Each row below holds a small network's activations on one input, seen along a few directions.
In each table, some parts of the input vary, and every possible input appears once, in random order.
A made-up example of a description, with smaller parts first: one of 5 places around a ring, together with either a single point or one of 9 places around a ring or (one of 3 separate values, together with one of 6 places along a line).
Shared parts are said once, and a part with two or three values counts as separate values.

Other details of the inputs vary at random and push rows far along two fixed directions, the same in every table; ignore that.

Rows:
r1: [-12  17   9 -17  18  -6  18 -10  11   4 -26  -4]
r2: [-17  -7  -2  16 -13 -25  20  -6  22  -9   5  20]
r3: [ 19   9   8 -15  16  18 -19  -2 -13  -1   9 -26]
r4: [ 10  13  10 -12  15 -13  17 -17  10  -2 -22  -4]
r5: [ 12   0  12 -23  15  26 -16  11  -9   9  -3 -18]
r6: [-22  -2 -12  22 -14 -19  17  -4  15  -1 -15  23]
r7: [  3   5   9 -23  13  25 -16  18 -13  10 -10 -23]
r8: [ 20   6   8 -16  19  14 -18   0 -10  -2  13 -28]
r9: [  5  12  15 -16  14 -17  20 -16  13 -11 -11 -10]
r10: [  2  20  17 -16  15  -7  21 -14   3   4 -20   3]
r11: [ -6 -17  -7  11 -20   9 -18  10  -6   6  20   3]
r12: [ -1 -12  -5  16  -3  10 -16  13 -18   3  21  18]
r13: [ 16   3  11 -22   8  16 -18   0 -15   4   3 -28]
r14: [  1  16  16 -16  18  -8  20 -17   4   2 -19   2]
r15: [  6 -19  -7  17 -15   8 -17  14 -15   2   8  10]
r16: [ -6 -15  -2  11 -14  15 -14  21 -11  10  13  15]
r17: [-21  -5 -13  21 -11 -23  18  -3  17  -2 -12  21]
r18: [  5   2   5 -21   9  17 -16  12  -6   4   0 -37]
r19: [  0 -18  -3  14 -17   2 -13  12 -13   2  23   0]
r20: [ -1  17  11 -15   9  -7  17 -21  18   0 -14 -11]
r21: [ 18  -3  11 -20  12  13 -15   2 -11   1   7 -32]
r22: [-19  -6  -5  18 -13 -23  20 -13  20  -2   7  18]
r23: [ -4  20   3 -15  11  -8  13 -12  13   2 -32  -6]
r24: [-14 -18 -11  14 -17   8 -17  15  -7   3  14  -5]
r25: [-12  -6  -8  20 -12 -21  18  -7  20  -1  -6  27]
r26: [  7  20  12 -12  21 -16  16 -17  13 -14  -5  -7]
r27: [  9 -10 -10  20  -8   6 -18  16 -13   0  17  13]
r28: [ -6 -17 -13  15 -15   8 -17  25  -7   4   4   2]
r29: [-14 -22 -11  12 -14   4 -15  17  -5   2  18  -8]
r30: [  6  17   8 -12  11  -5  15 -16  17   1 -27  -2]
r31: [-12   6  -5  23  -9 -26  19 -15  10  -6  13  23]
r32: [  7  -9 -11  18 -10   8 -22  12 -16   1  15  16]
r33: [ 25   2   9 -18  11  17 -17  10 -13   4  -7 -22]
r34: [ 17   1  12 -19   9  17 -16   0 -14   2   3 -30]
r35: [  8 -11 -11  21  -8   9 -20  12 -15  -1  14  14]
r36: [  5 -17  -8  14 -17   7 -19  14 -16   4   8  12]
r37: [  0  -7  -4  16  -6  11 -16  16 -20   5  20  18]
r38: [ 14   2  10 -21   8  19 -15   7  -3   5   5 -31]
r39: [ -6   2  -9  26  -4 -25  16 -11  11  -6   1  31]
r40: [-15 -16 -11  11 -18   7 -18  15  -9   5  14  -3]
r41: [-14   7  -6  21 -10 -24  15 -19   7  -4  10  26]
r42: [  5  19   8 -16  10  -6  13 -16  16   3 -26   0]
r43: [  7  18   9 -14  12  -7  17 -12  18   1 -24  -3]
r44: [ -8  13   8 -17  14 -14  18  -9  20  -9 -17 -17]
r45: [-15 -11 -48   0 -23   7  59 -15   1 -29   9  38]
Each input here is: either a single point or (one of 4 places along a line, together with one of 11 places along a line).
Question: Change only the place on the line of 11 in r27. List by row number the other rows that result.
Answer: r3, r8, r12, r26, r31, r32, r35, r37, r39, r41

Rows:
r46: [ 20   5   1 -28  19  13  -5   0  -1 -13 -15 -33]
r47: [ 13   9  25 -26  24   6  -8  -7  -2   5   7 -33]
r48: [ 28  14  16 -19  28   8 -15   2  -7  -3 -16 -18]
r49: [-20 -13   0  30 -19 -22  10 -11   0   5  18  30]
r50: [ 15 -26  -5  19  -9  10 -43  27 -21  -4  25  -7]
r51: [ 17  18  12 -17  25   6 -19  -6   4   2  -1 -34]
r52: [ 28  11  23 -24  15   5 -14  -6   0  -2  -5 -27]
r53: [-20 -11   2  28 -13 -19  14  -2   4   5  20  35]
r54: [  4  15   5 -33  15  17  -3   0  -6  -7  -6 -35]
r55: [-29  -5 -19  20 -22  -9  19   5   0  -6   6  34]
r56: [-11  38  15  -4  19 -32  36 -28  21   1 -19  11]
r57: [ 11 -31 -22  10 -15  25 -29  27 -23  -3  16 -10]
r58: [ -5 -12  -3  33 -26 -25   7  -9   6   2  11  31]
r59: [-28 -21 -12  18 -24 -13  20  -5   6  -9  17  25]
r60: [-28  -6 -20  23 -21 -11  22   5   4  -3  11  29]
r61: [-13  26  -6  -8  12 -25  39 -33  35 -11 -22  -3]
r62: [ 13 -29 -12   0 -20  32 -25  31 -21  -2  18   3]
r63: [ -4  36   8  -1  19 -25  29 -35  21   3 -32  19]
r64: [-30  -9 -20  24 -24 -17  19   0   8  -7  18  17]
r65: [  5  29  10   1  20 -32  33 -31  18  -2 -36  19]
r66: [ 25   7   7 -33  13  22   4   3   1  -1 -11 -24]
r67: [ -6 -13  -2  33 -24 -29   7  -5  13  -1  20  25]
r68: [  2  23   3 -16   4 -17  49 -31  23  -3 -36  17]
r69: [  9   4   9 -35  15  21   4  -8  -8   2  -6 -31]
r70: [ 18  21  14 -21  27  14 -19  -2  -4   2 -13 -17]
r71: [ 31  13  22 -23  20  10  -9   0  -1   5  -6 -21]
r72: [  8   6  12 -39  20  25   4   0  -8  -1  -9 -20]
r73: [ -5  36   9   0  22 -29  30 -31  29  -1 -24  13]
r74: [-23 -14   3  28 -18 -25   7  -8   4  -2  22  29]
r75: [-18 -10   1  28 -15 -15  13  -6  -4   9  11  42]
r76: [  8  29  18  -6  11 -28  36 -34  21   3 -31  21]
r77: [-27 -21 -13  20 -22 -14  22  -4   9  -5  22  19]
r78: [ 17 -26  -7  21 -10  13 -42  24 -25   3  22  -6]
r79: [ -1  23  -5 -10  14 -21  46 -27  20  -8 -41  15]
r80: [-27  -4 -22  21 -23  -7  21   1  -4   2   3  35]
r81: [  0 -24 -21   7 -15  28 -35  25 -16  -6  23 -11]
r82: [ 11  21  18 -21  22   4 -13  -3  -4   3   4 -36]
r83: [ 14  16  -4 -29  20  28  -5  -2  -6   3 -21 -19]
r84: [-13 -19 -15  21 -31 -16  17  -3  12 -12  10  26]
r85: [-13 -15 -22  25 -18 -13  17   5   5 -12  -2  36]
r86: [ 22   7   0 -27  23  18   1   6  -1  -6 -16 -27]
r87: [-17  -4 -13  39 -18 -23  -1 -10   6   2  10  30]
r88: [ 27  11  14 -16  26   0 -14  -2   1  -3  -5 -35]
r89: [  2 -24 -24   9 -16  31 -33  22 -21   1  20 -10]
r90: [-23  -1  -7  35 -21 -25   6  -7  -2   4  15  28]
r91: [ -7  -9  -9  38 -11 -26   8   3   7  -3   7  34]
r92: [  3 -12  -3  14 -10  24 -37  28 -35  14  23   4]
r93: [  0 -30 -11  -2 -14  38 -20  26 -31   9  22   2]
r94: [ 16  19  14 -19  24   7 -22  -7   0  -2  -6 -29]
r95: [ 24   5   6 -32   8  19   0  -6  -2  -1 -13 -30]
r96: [  4 -25   6   7  -7  24 -34  26 -29   8  31   6]
r97: [-25  -2  -5  33 -20 -28   4  -4   2  -3  18  27]
r98: [-15  20   7 -18  14 -18  53 -29  25  -4 -20  10]
r99: [ 21   5   0 -26  20  11  -2   1   3 -10 -10 -39]
r100: [  6  16   2 -31  14  19  -1  -3 -10   0 -10 -34]
r101: [-25 -36  17  26 -25   8 -59  51   2  34  -6 -21]
r102: [-12  39  16  -6  17 -30  33 -28  17  -2 -24  16]
r103: [ 23   4   7 -32  10  15   1  -2   5  -5  -5 -36]
r104: [ 30  14  23 -25  18  12 -12  -1  -5   2 -11 -15]
r105: [-31 -43  -2   8 -30  14 -47  55   3  30 -10 -24]
r106: [  2 -22 -22   7 -10  34 -30  31 -17   2  21  -4]
r107: [  2 -22 -21   5 -11  35 -33  30 -20  -1  17   1]
Question: Changing only one part turns r68 into r76. The same change can be made to r64. Which row results?
Answer: r82
Question: Changing only one part turns r59 into r74. The same change can be made to r54. Which row results?
Answer: r97
Question: Describe the family of inputs behind these rows.
Answer: one of 2 separate values, together with either a single point or (one of 5 places around a ring, together with one of 6 places along a line)
Question: Change only the place on the line of 6 in r76. List by row number the other rows that result.
Answer: r52, r58, r67, r71, r104

Rows:
r108: [ 11   8   8 -33  17  16   0   4   3   0 -25 -25]
r109: [ 23  14  15 -27  26  11   0  -6  -3  -6  -5 -20]
r110: [ -4 -21 -19   5 -13  26 -29  31 -19   4  11  -7]
r111: [ -7  20   6   1  11 -26  39 -26  17  -5  -9  21]
r112: [ 15  20  14 -28  25  14   0  -8  -7  -3  -3 -20]
r113: [  5 -22 -13   5 -15  22 -25  25 -10   1  18 -11]
r114: [  1 -25  -9   2 -16  25 -22  25 -15   8  21  -8]
r115: [ -4 -33   2  18 -17  19 -56  36 -14  18  27 -14]
r116: [-17  -8 -23  40 -23 -21  13 -10   2  -4  13  48]
r117: [ 18  12   7 -26  18   8   0  -6  -1  -7  -9 -32]
r118: [ 17  21   8 -24  28  12  -3  -8  -4  -5  -4 -23]
r119: [-23  18  -1  -6   0 -20  38 -18  20  -2 -28  15]
r120: [  1 -17  -6   1 -12  19 -20  15 -21  -1  23 -11]
r121: [ 13  14   4 -26  19  10  -1 -10  -3  -5  -7 -33]
r122: [ -3 -21  -9   1 -17  27 -24  23 -16   4  22  -9]
r123: [ 31  23  30 -15  21   5 -26  -1  -8  14 -15 -27]
r124: [  8  10   8 -34  18  17   3   5  -2   6 -23 -25]
r125: [-39 -30  -7  55 -32 -20 -12  21   7  14   6  33]
r126: [ 18   7  12 -28  17   9   1  -7  -1  -6  -9 -29]
r127: [ 28  18   8 -23  24  12  -4  -9  -5  -3 -13 -17]
r128: [-23 -14  -1  52 -25 -37  -8   6   7   5  24  43]
r129: [  2  16   4   1   6 -24  34 -30  18  -8 -19  26]
r130: [ -6  23   3   0   6 -22  34 -32  12  -4 -16  25]
r131: [-15 -14 -15  37 -25 -21  18  -7   0   1  14  51]
r132: [-16  15  -6  -2   3 -24  36 -15  26  -6 -31  13]
r133: [  2 -28   4  17 -13   7 -52  29 -20  12  29 -15]
r134: [ -4  21   1   5  12 -28  35 -25  21 -12 -11  18]
r135: [-11  14   4  -2   3 -28  41 -28  18  -5 -13  11]
r136: [-21 -23 -16  28 -32 -14  13   3  12  -4  13  31]
r137: [ -1 -20 -16   4 -14  24 -26  22 -13   3  20 -11]
Question: Changing only one part turns r123 into r133. The same change can be made to r131. Which row results?
Answer: r135
Question: Describe the family of inputs behind these rows.
Answer: one of 5 places along a line, together with either a single point or one of 5 places around a ring
Question: Which other rows agree with r113 in the place on the line of 5? List them by row number.
Answer: r114, r115, r122, r136, r137
Question: Start at r110 and move only the place on the line of 5, one step at a time. The first step leads to r137. Which rows follow, in order?
Answer: r121, r118, r116
Question: Which other rows agree with r128 in the place on the line of 5? List them by row number.
Answer: r109, r111, r112, r118, r134
